Each row below holds a small network's activations on one input, seen along a few directions.
In each table, some parts of the input vary, and every possible input appears once, in random order.
A made-up example of a description, with smaller parts first: one of 4 places along a line, together with either a single point or one of 9 places around a ring or (one of 2 separate values, together with one of 5 places around a ring).
Shared parts are said once, and a part with two or three values counts as separate values.
(in the rows, 128 means zero)

A family of inputs:
r1: [169  96 123 115 147 128 145 141 129 174  93 169 136 123 169 128 116 122
 164  79]
r2: [103 167 130 126 169 145 109 106 182  97 157 122 166 132 164 146 110 117
  97 124]
r3: [124 128 119 107  76 156 131 117 111 128 126 129 133 126 148 137 133 132
 115 129]
r4: [ 96 138 120 112  71 155 125 109 149 147 125 129 133 134 142 126 140 135
 112 120]
r5: [157 140 143 111 172 103  99 141 105  91 152 133 128 131 151 155 187 132
 108 150]
r6: [111 130 133 141 237  65  89 109 181 106 155 108  62 113 101 112 178 105
  82 135]
r7: [136 142 130 143  53 163 168 136  80 134 121 131 175 141 107 126  85 150
 155 136]
r8: [147 160 131 137 173 140 127 114 119  79 161 122 184 131 159 169 119 115
 103 144]
r9: [130 156 131 123 169 146 113 116 147  80 157 120 167 126 168 159 103 112
  99 132]
r10: [138 107 124 120 145 127 137 133 168 194  94 172 138 129 166 115 125 129
 163  71]
r11: [ 75 101 114 146  46 136 149 138 135 175  94 111  94 130  60  78  88 141
 174 132]
r12: [115 137 130 131  45 170 158 136 109 136 118 124 152 138 113 117  65 146
 154 125]
r13: [106  89 114 144  44 136 153 146 101 160  92 108  92 123  63  93  79 136
 172 140]
r14: [152 122 133 153 241  64 108 119 121  87 158 106  78 114  96 133 185  99
  86 158]
r15: [188 100 123 130 153 123 160 137  98 169 100 172 162 128 158 140 132 127
 166  93]
r16: [112 146 145 100 167 104  76 134 172 111 145 131 106 132 155 133 181 137
 102 127]
r17: [137 136 145  97 168 108  85 145 134  94 146 128 104 128 160 143 172 130
 105 138]
r18: [125  94 116 158  53 133 169 146  67 157  96 110 113 127  56 101  96 142
 177 153]
r19: [136 119 134 138 239  67  94 120 149  90 153 104  59 109 104 123 172  98
  84 144]
r20: [ 85 148 129 133  47 169 151 130 144 150 119 130 153 143 108 105  76 152
 152 118]
r21: [146 132 121 124  76 148 143 116  84 128 127 130 154 131 140 149 148 133
 118 140]
What do these inputs look like to the network?
> one of 3 separate values, together with either a single point or one of 6 places along a line
The inputs of r20 and r7 match in every part but the choice among 3 separate values. If r4 is changed in the same way as r20 into r7, which row does it become?
> r21
Which other rows agree with r9 in the choice among 3 separate values? List them by row number.
> r1, r3, r12, r13, r17, r19
Which other rows does r18 become when the choice among 3 separate values takes its other values? List them by row number.
> r11, r13

A family of inputs:
r22: [129 144 132 116 153 120 102 116 125  94 153 111 115 124 144 146 166 125
  80 147]
r23: [133 127 144 117 202  91  91 143 159 109 141 129 102 125 145 130 159 123
 114 125]
r24: [106 138 128 142  79 151 146 134 115 118 128 109 132 133  95 113  79 135
 140 144]
r25: [149 122 122 129 211 102 113 115 164 138 131 144 129 117 163 140 150 108
 114 107]
r26: [163 126 124 112  64 178 169 138  91 165 105 176 203 142 175 144  95 147
 174  93]
r27: [167 105 125 113  79 158 169 141  91 172  92 169 175 135 160 133  97 143
 176  89]
r28: [126 123 127 125 171 101 106 123 126 106 143 117  90 119 124 130 179 119
  96 148]
r29: [126 168 148 104 171 136  96 132 153  78 161 136 158 138 180 159 145 130
 103 131]
r30: [102 159 132 138  61 169 146 131 113 105 134 109 168 135 108 130  74 145
 131 148]
r31: [ 87 131 117 124  35 171 143 124 134 152 114 120 138 140 117 108  89 139
 146 127]
r32: [107 107 125 154 101 108 141 139 120 148 112 107  85 125  57  89 105 133
 156 140]
r33: [150 140 128 122 201 127 120 110 161 119 143 149 151 125 181 149 138 107
 105 101]
r34: [134 110 125 153 153  92 130 127 112 120 130 106  80 120  69 112 148 115
 124 149]
r35: [127 113 127 131 176  84 103 125 127 121 133 114  69 114 101 118 192 118
 104 144]
r36: [133 138 129 138 129 127 128 118 103  92 146  99 133 131 110 139 120 120
 106 157]
r37: [148 161 129 118 184 144 118 105 161 113 152 145 183 130 194 168 137 118
  96 104]
r38: [128 119 123 147 149 112 131 126 108 104 138 108 105 122  91 124 136 115
 117 156]
r39: [166  80 122 127 100 123 165 152  97 199  77 171 123 123 129 110 125 134
 196  90]
r40: [135 146 145 105 183 113  90 136 155  94 151 129 125 132 162 146 146 125
 107 127]
r41: [136 116 144 124 206  72  89 144 157 122 133 131  78 122 122 117 167 121
 121 124]
r42: [122 158 130 136 116 153 129 115 102  80 157 106 166 137 131 153 121 124
 104 164]
r43: [ 86 111 116 129  47 147 144 128 136 165 103 120 112 128  96 102  98 138
 152 125]
r44: [167  88 119 124  93 140 166 148  96 187  80 170 148 126 144 125 111 141
 183  91]
r45: [149 112 126 135 222  92 117 118 165 146 124 151 101 112 142 124 162 105
 117 100]
r46: [124 167 134 108 133 135 105 109 121  82 166 113 150 134 163 161 161 132
  80 156]
r47: [ 86 155 120 126  16 185 141 119 137 145 123 119 173 146 129 123  83 151
 138 131]
r48: [ 92 103 119 137  59 129 148 131 138 178  98 119  86 129  77  84 109 139
 158 119]
r49: [105 117 125 149  91 127 140 139 117 134 116 106 108 121  76 108  91 134
 147 143]
What do these inputs look like to the network?
> one of 4 places along a line, together with either a single point or one of 6 places along a line
The inputs of r34 and r36 match in every part but the place on the line of 4. If r45 is changed in the same way as r34 into r36, which row does it become?
> r33
A walk changes only the place on the line of 6. It starts at r25 and steps to r23. List the rest of the walk in order.
> r28, r38, r49, r43
Which other rows agree with r46 in the place on the line of 4? List them by row number.
> r26, r29, r30, r37, r42, r47
Which other rows does r26 become when the place on the line of 4 takes its other values? List them by row number.
> r27, r39, r44

A family of inputs:
r50: [121 131 134 101 129 164 134 109 126 114 136 127 199 132 190 153 123 125
 132 108]
r51: [ 91 117 136 118  75 124 131 139  98 132 112 114 128 133 101 103 120 142
 156 137]
r52: [138 139 113 121  88 178 149 130 101 124 126 167 195 127 172 149  80 140
 154 106]
r53: [124 108 120 151 177  81 105 127 142 115 132 105  47  89  83 116 156 106
 100 141]
r54: [114 147 121 156 124 128 128 119 126 117 141 111 119 111  88 117 126 118
 103 136]
r55: [155 139 144 122 234 112 106 137 155  87 153 131 131 133 172 160 153 119
 105 121]
r56: [119 129 137 124 168 107  84 128 147 107 135 105 101 112 128 118 152 114
  97 132]
r57: [101 103 120 149  77 105 145 133 104 144 121 110  67 125  66  82 123 126
 159 148]
r58: [ 90  94 101 157  52 131 164 137 108 190  87 131  73 127  48  69 114 139
 177 127]
r59: [145 148 124 109 173 147 103 126 150 107 137 142 177 128 205 175 124 106
 111 117]
r60: [105 106 128 120  33 141 160 142 104 180  81 126 130 141  81 101 115 157
 171 128]
r61: [163 121 132 160 215  51 103 119 137 120 152 122  46 105  91 127 191 107
  85 148]
r62: [119 113 120 149 126  96 133 117 131 130 142 104  63 134  59  97 141 119
 120 160]
r63: [167 149 137 113 226 119 101 126 149 109 149 146 180 131 212 175 151 108
 106 118]
r64: [141 154 128 121  72 162 153 125 109 130 134 142 150 142 133 128  95 147
 133 128]
r65: [124 125 127 105  42 169 168 133 116 172  86 148 163 162 122 125  90 159
 172 121]
r66: [130 134 145 124 228  71  81 135 152 101 143 129 111 134 130 131 170 116
 101 135]
r67: [127 141 135 122 126 152 129 113 142 116 148 108 152 131 154 132 110 130
 113 126]
r68: [147 116 117 116  42 185 174 137 108 173  86 165 202 136 158 150  78 155
 168  96]
r69: [140 148 140 120 154 136 108 127 155  93 159 128 125 127 167 152 149 126
  98 127]
What do these inputs look like to the network?
> one of 4 places along a line, together with one of 5 places along a line
The inputs of r55 and r67 match in every part but the place on the line of 5. If r61 is changed in the same way as r55 into r67, which row does it become?
> r62
A walk changes only the place on the line of 4. It starts at r59 and steps to r69. List the rest of the walk in order.
> r56, r53
Which other rows does r63 become when the place on the line of 5 takes its other values? List them by row number.
> r50, r52, r59, r68
